A small network was trained on invented records. Each row is its activation on one of them, seen along a few directions.
After each row come some of the record's fields: Zugo, Gatof, Moro, Tiga.
Not every record has every field; a missing one is written missing.
The largest differences between rows may come from other fields.
Strong random noise was added to every row along 23 fixed directions; ignore it. To show where, here is one row again and again, with new noise each time:
208 -424 -28 -306 19 -10 214 242 -274 -48 17 390 -19 -64 20 185 -19 -181
 219 643 6 271 -384 -75 209 -128 -39 -29 420 -100 -195 71 -57 89 405
202 191 24 -133 -213 135 -194 54 74 -151 28 -33 -328 -151 44 -78 247 -75
 -216 136 299 104 38 -162 153 -251 130 -149 -83 -184 191 212 -135 48
 -196
0 -208 -109 30 45 353 -73 -82 190 172 151 267 -66 61 -211 -56 -380 210
 202 -409 -86 -354 -32 72 152 -52 18 -271 -151 330 130 118 -238 -338 26
8 211 100 482 -74 108 -48 -144 -266 -136 -252 -233 -246 164 248 -195 48
 207 -224 12 203 207 -121 297 137 105 -108 163 41 -334 -238 -369 -120
 321 -82
-42 -6 19 -66 161 -125 -3 92 -71 79 -450 1 103 -167 69 260 96 -329 439
 -2 148 56 -36 -190 -65 86 -276 -98 34 84 167 393 -38 215 102
-405 -317 -107 16 65 -83 -21 445 169 380 51 185 176 -31 -172 154 104
 -304 139 -94 -17 -36 170 -272 -111 -282 267 279 -41 -118 -153 13 -109
 -61 -141
-6 34 -218 251 -89 20 115 66 -218 -280 -175 -156 9 -228 -309 -64 -127
 273 66 -329 21 346 60 56 -28 0 -216 -129 7 -189 200 416 -75 44 137
75 -397 357 -172 -138 14 8 281 14 264 203 185 53 -96 -72 -388 56 -144
 -277 -54 189 -201 277 -98 162 -289 282 -6 55 -218 -253 -216 -40 -222
 -84
297 115 -23 -58 -261 104 241 350 -154 -190 121 130 -112 -69 146 -53 84
 -16 -55 -15 86 332 150 10 325 -146 124 -280 437 -243 -47 59 -230 -157
 -31
130 -133 40 -179 25 217 -278 -77 -149 118 66 132 -212 8 -86 -273 1 22
 -244 -293 335 -157 200 -373 194 -296 27 238 -109 -98 -254 -256 364 -38
 -250
-374 -201 61 -225 -91 348 187 -728 137 -162 78 -405 -590 371 210 45 187
 222 -179 -19 -295 -252 -122 -139 23 74 217 365 39 -17 128 -255 37 -33
 -403
77 2 -268 -365 -170 98 55 10 -268 8 -132 -313 -503 -135 -20 142 268 -67
 -56 99 194 177 -449 -224 159 110 -205 131 85 -261 -23 -107 -450 139 79
-141 49 -151 248 91 120 -423 333 127 -108 324 -99 103 -293 -444 5 -27
 -270 -23 246 314 -147 -246 -123 209 209 -61 -21 219 -200 -195 119 -46
 32 -244
245 -327 -77 -253 157 278 52 489 -291 -98 -137 -110 250 -328 -103 185
 -72 -36 74 -240 11 283 -19 -206 111 120 -122 67 23 -185 199 -16 -432
 -24 534
46 96 331 -200 -184 407 -118 393 -134 190 97 619 398 148 104 -335 -84
 -122 -444 129 325 198 34 49 74 -82 9 502 -21 -250 272 -371 -177 73 299
-304 174 -100 -29 23 340 -105 498 81 -100 11 68 204 148 -120 -132 321
 -303 -106 -304 188 -89 58 -130 24 3 12 67 205 74 -231 -356 256 -192 71
-246 -166 331 46 -222 -177 305 56 -145 -65 -294 326 142 135 -129 -454 64
 71 25 -352 102 -202 154 179 52 220 -63 -361 -156 -313 -296 36 256 131
 -88
-87 -147 250 -3 -6 292 251 304 273 -166 -250 60 104 -78 269 -151 172
 -234 290 346 212 159 -88 39 231 2 133 98 399 226 62 -327 -3 -1 -43
302 -124 -147 -196 233 -98 110 238 -94 -216 52 -147 174 -53 175 306 -279
 201 -252 76 -208 327 -116 96 -33 -83 282 279 -267 -127 -11 -33 -407 -72
 46
-49 108 90 -703 143 114 108 284 91 -97 -305 49 336 84 -101 -97 -488 122
 -80 -282 -168 17 -603 190 -36 381 80 236 -149 56 -174 -33 -75 -184 76
283 24 -112 260 -104 -205 -98 -218 -455 263 390 -215 -326 -222 -12 40
 -271 140 -183 -244 -179 -64 221 -181 101 -238 -131 243 236 -7 -153 338
 -75 -239 -336
-35 148 -70 348 -246 59 45 79 -47 -174 133 126 -128 -279 83 -9 -65 197 1
 89 -131 -142 -224 103 194 398 -155 -117 -271 20 280 147 -259 94 -211
-218 91 -203 -213 42 156 109 351 136 31 -313 -296 -429 -229 272 152 51
 -132 -183 134 -192 84 -674 50 32 -123 -101 -358 478 -105 -41 -79 -149
 -296 326
289 648 -10 -400 -232 -178 61 -63 -125 -89 -158 121 -54 39 156 -365 -173
 61 -606 37 259 -123 -570 472 -105 96 -455 -411 -163 185 117 49 -33 -277
 310
-263 77 -30 304 378 474 -127 -25 -126 -423 107 30 33 100 198 113 -12 5
 -569 -298 2 -385 161 -47 -22 20 -342 46 -180 124 477 135 -4 -124 -219

-117 -395 -201 286 -81 -134 141 -171 66 45 264 285 -173 87 -73 71 51 140
 119 656 -157 55 -201 205 -50 -297 117 -223 37 -18 -91 -132 67 48 328 => Zugo=y2, Gatof=m2, Moro=c1, Tiga=missing
-97 31 159 -28 -399 -67 162 -313 51 -48 105 622 94 137 350 -13 -9 -176
 102 200 -87 -411 74 -128 -28 64 -83 -20 -299 241 412 218 318 62 -270 => Zugo=y2, Gatof=missing, Moro=c3, Tiga=k3
-131 -72 4 -149 196 -232 -5 298 57 231 26 10 63 -463 -124 9 -238 299
 -312 142 -138 279 -167 -11 -2 238 7 110 -77 -586 162 15 -81 114 77 => Zugo=y2, Gatof=missing, Moro=c3, Tiga=k3
199 57 -67 -473 448 -224 -339 -131 36 399 -168 -82 -345 254 131 184 239
 -9 -184 198 123 111 -108 -115 -185 -418 198 284 -216 129 -411 -245 165
 100 111 => Zugo=y1, Gatof=missing, Moro=c3, Tiga=k2
-366 -365 223 50 110 -203 440 178 -326 -238 -407 -13 160 -12 -182 -336
 236 37 -177 -312 244 -43 230 69 -18 187 -255 -140 -163 -492 -233 -106
 66 296 -205 => Zugo=y2, Gatof=m2, Moro=c3, Tiga=k1
-465 -301 -40 162 -72 -5 227 531 -173 73 135 196 -186 -384 -238 -151 377
 116 -145 346 -148 195 -177 -98 57 77 -110 239 169 -270 -48 -121 125 159
 86 => Zugo=y2, Gatof=m2, Moro=c1, Tiga=missing
-246 -15 119 199 -273 395 66 69 163 45 -149 -43 161 -210 140 -233 224
 -324 101 -132 394 -226 150 -144 144 268 -339 -289 147 -138 518 -468
 -105 48 150 => Zugo=y2, Gatof=m2, Moro=c3, Tiga=k1
64 -69 99 -268 -193 136 275 -281 149 -330 -185 -108 122 -197 99 -151
 -188 151 17 -34 57 144 39 -90 -13 54 -63 -21 -73 -40 565 46 163 -53 -14 => Zugo=y2, Gatof=m2, Moro=c3, Tiga=k2
-251 103 -1 210 250 143 -45 -159 148 -315 -8 -134 76 -112 80 -81 249 -70
 -243 101 304 -299 44 -43 -83 202 -363 190 -271 354 477 -120 246 25 -237 => Zugo=y2, Gatof=missing, Moro=c2, Tiga=missing
392 -281 -148 211 -193 41 -107 227 -258 437 320 234 247 -341 -94 27 -735
 174 132 -26 -395 60 -222 15 -16 -203 -3 584 -157 426 94 70 -452 -288
 396 => Zugo=y1, Gatof=missing, Moro=c3, Tiga=k3
-249 44 389 -194 -204 -193 -22 -25 311 101 80 -13 303 475 -217 -158 467
 -454 -174 203 240 -330 55 379 -308 113 227 -277 -128 -95 -59 79 -342
 -29 197 => Zugo=y2, Gatof=m2, Moro=c2, Tiga=missing
-72 129 288 206 43 34 -367 85 -143 326 -201 195 95 -188 -15 -21 -161 -25
 -58 -15 -364 37 -27 39 -261 -96 -195 -86 126 3 274 527 226 91 669 => Zugo=y1, Gatof=m1, Moro=c3, Tiga=k1
204 158 57 88 -454 -137 203 -410 -249 -145 -211 -128 -458 216 388 -23
 337 141 125 -266 -320 21 247 -28 20 -112 66 -575 104 -156 -216 32 423
 20 226 => Zugo=y1, Gatof=missing, Moro=c3, Tiga=k2
-80 185 -200 -73 167 -94 -158 200 -22 -181 134 -324 -62 -279 -138 158 -7
 203 -224 63 -310 -34 -424 0 -26 425 -32 136 -187 -77 -142 -10 100 24
 -67 => Zugo=y2, Gatof=missing, Moro=c3, Tiga=k1
117 -132 -282 -25 312 -531 229 -353 44 327 375 114 -32 6 -237 144 244 10
 67 326 179 33 441 72 -183 -232 -306 -544 357 304 211 113 147 -224 448 => Zugo=y2, Gatof=m2, Moro=c3, Tiga=k2
-213 -7 544 -359 -231 9 -3 209 168 -66 31 -97 -41 -28 -75 -402 321 -283
 -329 257 3 -231 -145 64 32 83 223 -214 341 -261 -240 31 225 -94 -54 => Zugo=y2, Gatof=m2, Moro=c1, Tiga=missing
-176 24 -165 269 431 -135 -229 -152 32 -160 -165 -80 -109 -293 -373 -91
 -260 113 -402 78 551 -123 -164 176 -7 18 -538 -578 -209 -466 248 441
 -183 243 -241 => Zugo=y1, Gatof=m2, Moro=c3, Tiga=k1
321 90 6 -619 266 -155 -361 -203 192 319 75 -335 88 -249 -115 364 0 -119
 -56 411 41 179 -132 -175 -313 2 9 289 -203 197 583 303 -366 23 439 => Zugo=y2, Gatof=m2, Moro=c3, Tiga=k2
0 204 251 39 -536 88 -142 319 103 121 89 316 -138 25 -12 -299 250 -56
 166 142 42 9 -94 -42 244 68 404 286 -130 -61 -365 -135 34 179 -381 => Zugo=y2, Gatof=missing, Moro=c3, Tiga=k2
-216 -116 -144 127 119 -49 499 175 256 -148 -77 -404 -47 -354 334 -3 369
 14 -60 -11 97 -218 73 61 38 321 -184 -45 -281 374 402 -577 -430 -137
 -350 => Zugo=y2, Gatof=m2, Moro=c3, Tiga=k1
-341 -64 23 372 50 74 48 216 364 10 176 -27 131 -441 -101 -130 -228 364
 -21 382 -393 164 -192 236 -38 182 121 30 48 -54 298 -156 69 -16 51 => Zugo=y1, Gatof=m2, Moro=c3, Tiga=k1
386 -33 -14 255 -197 -230 44 52 -390 71 -60 -54 -507 -58 278 66 223 -146
 114 -42 202 -166 54 -69 283 -223 -42 -21 -182 146 -461 111 -477 93 -566 => Zugo=y2, Gatof=m2, Moro=c3, Tiga=k2
-148 -119 -28 -17 -45 42 57 -48 77 228 314 -70 111 67 -293 -251 62 74
 -62 -230 -35 -193 226 21 -144 -72 58 348 -80 399 -9 -219 -41 -296 -70 => Zugo=y1, Gatof=m2, Moro=c1, Tiga=missing
211 4 219 -300 -387 27 -55 -147 13 165 157 -195 -94 -67 5 -75 262 -12
 209 -190 -241 -216 153 -194 101 335 210 -241 -1 -7 -41 -177 75 -68 237 => Zugo=y2, Gatof=m2, Moro=c3, Tiga=k3
224 57 180 162 -187 82 -530 223 -394 518 278 -95 37 -463 146 -21 9 -380
 -295 -244 -21 -557 110 -375 2 53 -327 237 -283 71 115 -66 -252 -134 127 => Zugo=y2, Gatof=m2, Moro=c3, Tiga=k3
-161 -536 -43 391 -172 540 223 -245 -82 -266 179 70 -9 222 -250 -121 1
 186 184 -380 -30 -284 288 35 133 33 -46 -93 -148 133 289 -83 -328 -82
 67 => Zugo=y2, Gatof=m2, Moro=c2, Tiga=missing
165 -261 -177 43 108 -50 -165 69 79 226 332 119 -211 -334 -198 -194 -497
 285 -486 59 65 62 -16 -9 183 -447 82 -459 224 -583 -145 -128 71 -263
 101 => Zugo=y1, Gatof=m1, Moro=c3, Tiga=k1
-150 -309 -66 175 -114 344 84 200 -87 33 126 80 96 -95 -212 -306 142
 -118 175 -41 200 -140 -10 -112 162 -4 -178 159 234 251 -160 -557 162
 -130 176 => Zugo=y2, Gatof=m2, Moro=c1, Tiga=missing
-307 -213 182 -186 185 191 193 -67 88 169 37 128 -209 285 -283 -50 307
 -154 185 129 216 -228 -43 117 52 36 -150 121 247 350 99 251 -496 -16
 -237 => Zugo=y2, Gatof=missing, Moro=c3, Tiga=k2
-19 391 26 12 -117 -227 -238 71 -146 29 -391 282 115 189 -60 -137 20
 -186 -64 -170 281 70 -8 60 -167 -136 -142 -219 -207 -263 -221 291 259
 280 53 => Zugo=y1, Gatof=m1, Moro=c3, Tiga=k1
-72 -27 -185 -222 166 168 78 214 -133 -220 -156 181 140 -66 -101 -187
 -97 216 -248 -276 -57 -72 -222 24 -133 -30 -254 82 -356 330 9 -194 377
 -184 251 => Zugo=y2, Gatof=m2, Moro=c1, Tiga=missing
-378 236 -395 38 -135 109 129 88 -391 -281 519 3 -112 465 -141 226 729
 122 -549 84 -389 127 21 86 -291 178 -119 85 19 -227 2 -287 87 26 539 => Zugo=y2, Gatof=m2, Moro=c1, Tiga=missing
22 17 -121 -373 97 -99 -133 27 350 189 207 -44 174 -88 -69 119 -176 -35
 -40 213 -11 157 -47 -212 -32 38 314 239 50 -122 22 -263 85 -27 -35 => Zugo=y1, Gatof=m2, Moro=c3, Tiga=k3
62 81 -85 -169 -13 226 143 66 1 145 292 -185 -262 -186 -191 -180 40 378
 -515 -137 -37 109 -20 209 7 80 -190 -74 32 -10 579 -26 -724 -301 288 => Zugo=y1, Gatof=missing, Moro=c3, Tiga=k2
186 -10 44 -248 124 -93 146 89 141 -9 0 99 262 -12 290 328 -123 -226 158
 85 -45 -117 -44 14 28 175 37 -103 -101 247 254 113 -327 -135 -15 => Zugo=y2, Gatof=m2, Moro=c2, Tiga=missing

Which values does each new row have?
-284 46 136 316 279 158 -205 26 -59 -93 398 218 466 222 -331 1 -157 194
 -448 -330 40 -160 497 106 -137 244 -35 377 -459 -289 387 290 -299 151
 -369 => Zugo=y2, Gatof=missing, Moro=c3, Tiga=k2
-153 -54 153 -129 31 -28 -81 108 360 411 4 248 183 92 -103 -119 21 -332
 89 312 367 -4 -62 130 -100 -256 68 -3 205 2 47 -22 -76 -90 118 => Zugo=y2, Gatof=missing, Moro=c1, Tiga=missing
-362 402 -187 114 70 -24 -169 -256 496 185 53 25 -13 239 -71 16 42 -125
 217 2 277 -254 -63 34 15 307 -24 -81 29 147 -23 -207 177 44 -451 => Zugo=y1, Gatof=m2, Moro=c2, Tiga=missing
491 606 131 -435 100 16 34 318 -186 -265 -13 515 -76 -355 449 -5 -115 54
 -339 418 -73 268 -164 -43 183 -45 -278 -182 200 304 394 397 277 -50 -33 => Zugo=y1, Gatof=m2, Moro=c3, Tiga=k1
-49 337 44 195 -508 311 -449 242 155 191 -202 -55 -383 -207 -66 -274 -76
 80 75 -419 -5 49 -154 -144 173 -131 268 2 -108 -245 -139 113 20 41 -198 => Zugo=y2, Gatof=m2, Moro=c1, Tiga=missing
156 -98 137 68 -35 -183 269 139 -345 -432 -123 166 208 -22 493 38 229
 147 -387 14 -234 188 365 -35 -86 -12 72 -92 -357 -307 71 -245 407 187
 298 => Zugo=y2, Gatof=m2, Moro=c3, Tiga=k3
-32 -307 -171 -117 402 -230 413 -62 -184 -189 71 236 313 218 65 324 -101
 -116 137 2 -143 -304 10 116 -35 216 -316 -445 101 219 -136 -40 68 -145
 143 => Zugo=y2, Gatof=m2, Moro=c3, Tiga=k1
60 421 13 171 -88 263 -438 316 108 308 -167 250 9 45 23 -141 -431 -140
 300 -361 -114 -282 -357 36 114 -99 55 147 7 604 -449 52 95 -230 -164 => Zugo=y1, Gatof=m2, Moro=c3, Tiga=k2
171 -7 405 -276 259 478 -158 29 377 -371 -25 -338 -138 89 3 -125 89 60
 105 -193 130 1 218 -55 379 111 500 -132 313 -95 -196 -26 71 -69 -502 => Zugo=y2, Gatof=missing, Moro=c1, Tiga=missing
-79 -85 222 57 162 142 -154 -133 167 -496 11 137 325 431 214 266 -122
 -112 60 109 -147 -148 100 -22 44 175 438 6 -191 -284 -230 9 305 270
 -354 => Zugo=y2, Gatof=m2, Moro=c3, Tiga=k2
202 -145 168 171 257 -34 -80 -27 -217 141 -126 122 215 -43 378 38 -419
 97 -277 -211 -165 -94 194 44 -87 -195 -139 -124 -89 -96 46 -176 218 -95
 312 => Zugo=y2, Gatof=m2, Moro=c3, Tiga=k2
14 -189 324 208 342 62 6 -197 19 -36 150 215 -197 119 419 138 -15 77
 -116 436 -222 -126 129 83 190 -45 90 -200 322 -106 -23 -41 193 69 -89 => Zugo=y2, Gatof=missing, Moro=c3, Tiga=k2
-124 -70 163 111 275 103 -213 22 -45 594 40 357 -164 -188 -213 113 -123
 153 464 52 -184 -112 -72 16 121 300 -280 -43 99 183 218 381 -255 195 76 => Zugo=y2, Gatof=m2, Moro=c1, Tiga=missing
-190 -25 -169 -261 312 -36 245 -132 269 26 -113 234 454 417 -34 184 -142
 170 379 -443 -18 78 347 15 -65 356 126 -231 -110 -146 -38 -413 247 55 8 => Zugo=y2, Gatof=m2, Moro=c3, Tiga=k2
-10 233 203 127 22 -108 44 -392 -57 -76 -175 -208 -129 -47 264 -59 -345
 59 -43 -64 -58 -246 -148 103 44 209 -219 40 3 78 51 274 14 31 -585 => Zugo=y1, Gatof=m2, Moro=c3, Tiga=k2
80 -606 -248 -16 -97 -122 386 -258 96 -168 4 -228 -40 25 280 300 -43 118
 120 213 -403 24 -64 -28 -152 -233 289 -84 -210 84 64 -353 1 -164 384 => Zugo=y2, Gatof=m2, Moro=c2, Tiga=missing
-102 26 22 185 215 89 -264 -45 53 -41 36 118 -9 -285 22 138 -452 224
 -163 385 -236 91 -338 43 26 132 -82 -30 -9 -318 292 214 44 239 18 => Zugo=y1, Gatof=m2, Moro=c3, Tiga=k1
